These are the activations of a small neural network, seen along a few directions. Each row is one input.
In each table, some parts of the input vary, and every possible input appears once, in random order.
Descriptions start from the smaller parts, as in this example, which fits no table here: one of 6 places along a line, together with either a single point or (one of 2 separate values, together with one of 5 places around a ring) or one of 11 places along a line.
Shared parts are said once, and a part with two or three values counts as separate values.

Other details of the inputs vary at random and push rows far along two fixed directions, the same in every table; ignore that.

A family of inputs:
x1: [  2   3   5   8   3 -23 -22   1 -27   4  13   9  -1  11  14  17]
x2: [ 22 -14  -3  25 -12  15  -8 -26  29  -2   4 -10 -20   4  17 -11]
x3: [-25  12 -29 -83  28 -31  40 -70  53 -35  40 -82  25  38 -91 -29]
x4: [  0  10   5  -7  10  -8 -27   2 -24  10  18  15   9  -3  11   9]
x5: [-29  20 -21 -61  13 -24  44 -18  28 -25  -8 -43  49  10 -54 -12]
x6: [-11  -6  -4   2  -6 -33  17   9 -10  -5   4 -10  36  20 -37 -14]
x7: [ 11  -8   2  21 -15  35 -15   7 -17  17 -13  24 -26 -32  33  25]
x8: [ -3   7  -3 -11  -5  -5   1  -9  -3   2  -5 -10 -15  -1  19  27]
x9: [  4 -23 -15   8 -29   3 -12 -13  16 -16  -3 -10 -12  -7  19   1]
x10: [  0  -6  -7 -19   0  25  -8  -9  -2  -1   1   3 -10  -8  11  20]
x11: [-22  36  18  19  16  12  62  81   5   4 -61  48  78  -3 -13 -30]
x12: [  3  -8  -1  -2  10   8 -26   5 -29   2  21  17   6   5  11   3]
x13: [  1 -10   3  -7  -1   3 -22   4 -14  -7  -1   5 -23 -11  -5 -13]
x14: [  4 -12  -1  14  -2   0 -23   5 -32   8  10  14   4  -6   3  -3]
x15: [ -6  14  14 -19  12  -1 -23   9  -6  -1   3   6 -14 -12   6   3]
x16: [  2 -14  -4  -3 -20   0   7  -7  -2   5  -3  -8 -19  -8   6  17]
x17: [ 11 -24 -11  26 -18 -17 -36   4  -9  -6  12   2   0   6  16  -8]
x18: [ 13  -4   1  13   5  30   2 -23   9  13   8   0 -22  -7   0   0]
x19: [ 10  12   5   5  13   3   6 -24   9  14  13 -11 -28   7  14  16]
x20: [  7 -20   0  15 -20  -9 -33  11   8 -18  -1  -4 -24  -2  13 -14]
x21: [ 18  -2   6  20   0  10  16 -14  11  16   8  -6 -22   0   4   6]
x22: [  2 -13  11   1  -9 -14 -12  10  -9  -2   0   0 -28  -3  -3  -2]
x23: [ -4   7  14  -5   4 -16 -18   8 -10  -7   0  -2 -24   2  11   9]
x24: [-12  43  13  39  23  37  89  56  25  31 -60  56  79  -1  -5 -19]
Each input here is: one of 4 places along a line, together with either a single point or one of 5 places around a ring.
Changing only the place on the line of 4 turns x3 into x4. The same change can be made to x24. Which row results?
Answer: x12
Which other rows agree with x15 in the place on the line of 4? List them by row number.
Answer: x11, x13, x20, x22, x23
A walk changes only the place on the ring of 5. It starts at x5 and steps to x8. List the rest of the walk in order.
Answer: x16, x7, x10

A family of inputs:
x25: [  2 -49 -26 -49 -14 -36 -49 -37  -6 -48  60 -51 -25  20 -49 -28]
x26: [ -7   6  -2  -6  -8  -3 -25   7  -7   3 -13   8  -9 -19  36  22]
x27: [  8  20  20   0  26  18  -1 -10 -24  35  13  15 -15 -10   9  19]
x28: [  2   4  14  14   6 -11 -40  14 -16  10  13  20  -8  -5  15   2]
x29: [-40  16 -16 -83  32 -55  30 -25   3 -32  27 -54  44  32 -99 -28]
x30: [ -1   6  18 -21  22  14 -27  19 -42   7  12  28 -13 -13   6  11]
x31: [ 14   4   8  10   4  40  -7  -5  31   5  -4  10 -27 -16  18   3]
x32: [  8   9  17  15  -1   0  -7   2  13  14  -1   0 -23   5  34  26]
x33: [ 11   3  10  28  -5  -9   0   3   4   2  -9   0 -35   8  31  14]
x34: [-25  14 -15  10 -13 -24  36  36 -13  -3 -28  10  78   8 -37 -18]
x35: [-23  19 -14 -11  10  -7  30  42  -7 -14 -23  21  87   8 -20 -27]
x36: [ -3 -33 -22 -50   5 -36 -50 -42 -10 -56  54 -46 -32  29 -45 -32]
x37: [ -8   6  23 -30  13  15 -15  18 -23   0  -8  18 -29 -27  15  23]
x38: [ -8  33   9  18  14  -6  45  17  22  11 -13   7  64  16 -24 -31]
x39: [  7   1 -10   1   1  46  -5 -13  17   9  -8   9 -15 -20  33  13]
x40: [-13   1 -18  16   1  23  58   9  12   0 -24  15  70   8 -35 -26]
x41: [ -4 -24 -21 -40   5 -52 -51 -51  -9 -43  54 -53 -37  29 -46 -23]
x42: [  3 -18   7  17 -27 -13 -23  22  -2   4 -16   2 -26 -19  18   6]
x43: [ -5 -42 -37 -58 -11 -22 -47 -48 -24 -49  53 -51 -12  17 -42  -5]
x44: [  1  -2  15  -6  -4  11 -31  23  -1 -10 -10  12 -21 -15  25   6]
x45: [  6   6  12  -4  33  49  -3  -7 -12  29  12  26 -18 -13   2  12]
x46: [ -5  -6 -10 -69  28 -31 -13 -66 -15 -10  70 -56 -35  37 -42  16]
x47: [ 18 -13   6  32   9  31 -14  -7   0   6   8  19 -23   3   9 -19]
x48: [  3 -16 -29 -49  13 -35 -27 -70   0 -24  68 -57 -10  35 -21  12]
x49: [-10  31   8  16  15 -24  46  26  20   8  -8   8  65  32 -23 -16]
x50: [ 4 11  0  5 -6  5  1 -4 -1 16 -6  2 -7  2 47 35]
x51: [ 20 -14   7  27 -23   5   2  -4  13  14  -9  -4 -30 -17  22   5]
x52: [ -2   6  19   3  -5 -10 -29  14   6   3 -12  13 -22 -13  23  13]
x53: [ 16 -16   7  30 -23  -7   3  10   8  13  -6  -2 -28  -2  28  21]
x54: [ -8 -28 -36 -41   3 -19  43 -40  46 -38  24 -60  43  39 -96 -61]
x55: [ -8  23   0  27  10 -31  53  27   9  -3 -19   4  54  38 -27 -29]
x56: [  5  -9  -2  18 -25   2   7  -4  -8  12  -7   3 -17  -1  31  39]
x57: [ -4  26   2  29   8 -18  52  16  13   0 -23   8  53  20 -30 -43]
x58: [  9 -17 -12  14 -16  47   5 -10   6   7 -13   6 -21 -24  21  16]
x59: [ -9  20   3  11  22  19  46  18  37   3 -16  21  63  13 -33 -40]
x60: [ 16 -11  -3  29 -12  11  -9 -18 -21  20   8  13  -1  -8  17  18]
x61: [ 17  -5   5  23   1  33  -3  -4  19  -3 -15   6 -37 -11  15  -7]
x62: [-12  15  24 -20  13  -1 -15  12 -22  14  -9  10 -31 -26  16  30]
x63: [ -3  -3  -4 -16  -7  13 -26  15  -9  -7 -12  17  -7 -21  38  15]
x64: [  9 -27   6   7 -27   4 -22  30  -5  -8 -16  10 -24 -21  19  -1]
x65: [  2 -10  12   5  -8   2 -24  23  -9 -19 -19  11 -31 -11  22  -7]
x66: [-13  29  -9   8  14  -4  50   7  10   9 -17   5  76  11 -13 -20]
x67: [-17   7  -5  22 -13 -34  32  51   1   0 -25   8  67   8 -40 -37]
x68: [ -4   1  11  17 -10 -13 -23  16  -7  -7 -18   3 -33 -11  21  -1]
x69: [ -7 -10  -3   6 -29  -1 -18   9 -18   3 -19   5 -14 -18  21  24]
x70: [  3  13  10 -11  24  50   9  -5   6  17  -4  13 -35 -27   9  20]
x71: [  0 -21  -3  -6 -29  12 -19  15 -19  -9 -19  17 -14 -20  22  18]
x72: [ -7   5  -2  31  -9 -28  57  35  11   9 -16   0  65  29 -31 -24]
x73: [-17  19   6  -3  12 -15  25  48   8 -15 -19  27  71  11 -31 -35]
x74: [ 19 -17   5  41 -13   3  -9  -5  -9  22  15   8 -15  -6  15  -6]
x75: [ -2  18  24 -10  15   5   8  -1 -11  26   0   6 -33  -4  26  42]
x76: [ 15  15  16  15  -2  10  -7  -8  21  12  -4   4 -25 -13  25  11]
x77: [  9  13  -3   6  -5  16  -3 -16   6  13  -7   0 -12 -18  41  23]
x78: [ 17   5  13  28  -6   5  -2  -5  10   6 -16   0 -36  -7  25   0]
x79: [-16  19 -16   4  21  25  52  10  21   3 -20  14  79  10 -22 -30]
x80: [ 10  -6  -2  18 -24  15   4 -15  -2  13 -14   3 -19 -18  26  26]
x81: [  0 -33 -33 -39  -9 -37 -21 -73 -10 -26  61 -59 -16  38 -37  13]
x82: [  0   6  -7   6   4  -2 -37   8 -29  10   7  17   8 -10  27  16]
x83: [  3  24  21  -8  15  18   9  -9  -6  26  -4   6 -34 -23  17  29]
x84: [ 24 -25   0  22 -16  33  -1  -1  24   8 -10   4 -33 -21  14  -2]
What is each input in this table made of?
Answer: one of 2 separate values, together with one of 5 places along a line, together with either a single point or one of 5 places around a ring
Changing only the choice among 2 separate values turns x25 into x64. The same change can be made to x35. Which row results?
Answer: x63
Changing only the choice among 2 separate values turns x47 into x61. The same change can be made to x36. Which row results?
Answer: x65
Which other rows does x71 become when the place on the line of 5 takes its other values? List them by row number.
Answer: x56, x58, x69, x80
Which other rows does x52 become when the place on the ring of 5 takes its other values? List them by row number.
Answer: x26, x42, x68, x69
Which other rows does x82 become when the choice among 2 separate values takes its other values? List them by row number.
Answer: x26
Which other rows agree with x49 in the choice among 2 separate values and the place on the line of 5? List them by row number.
Answer: x46, x48, x55, x72, x81
Which other rows agree with x33 in the choice among 2 separate values and the place on the line of 5? List them by row number.
Answer: x32, x50, x53, x56, x75
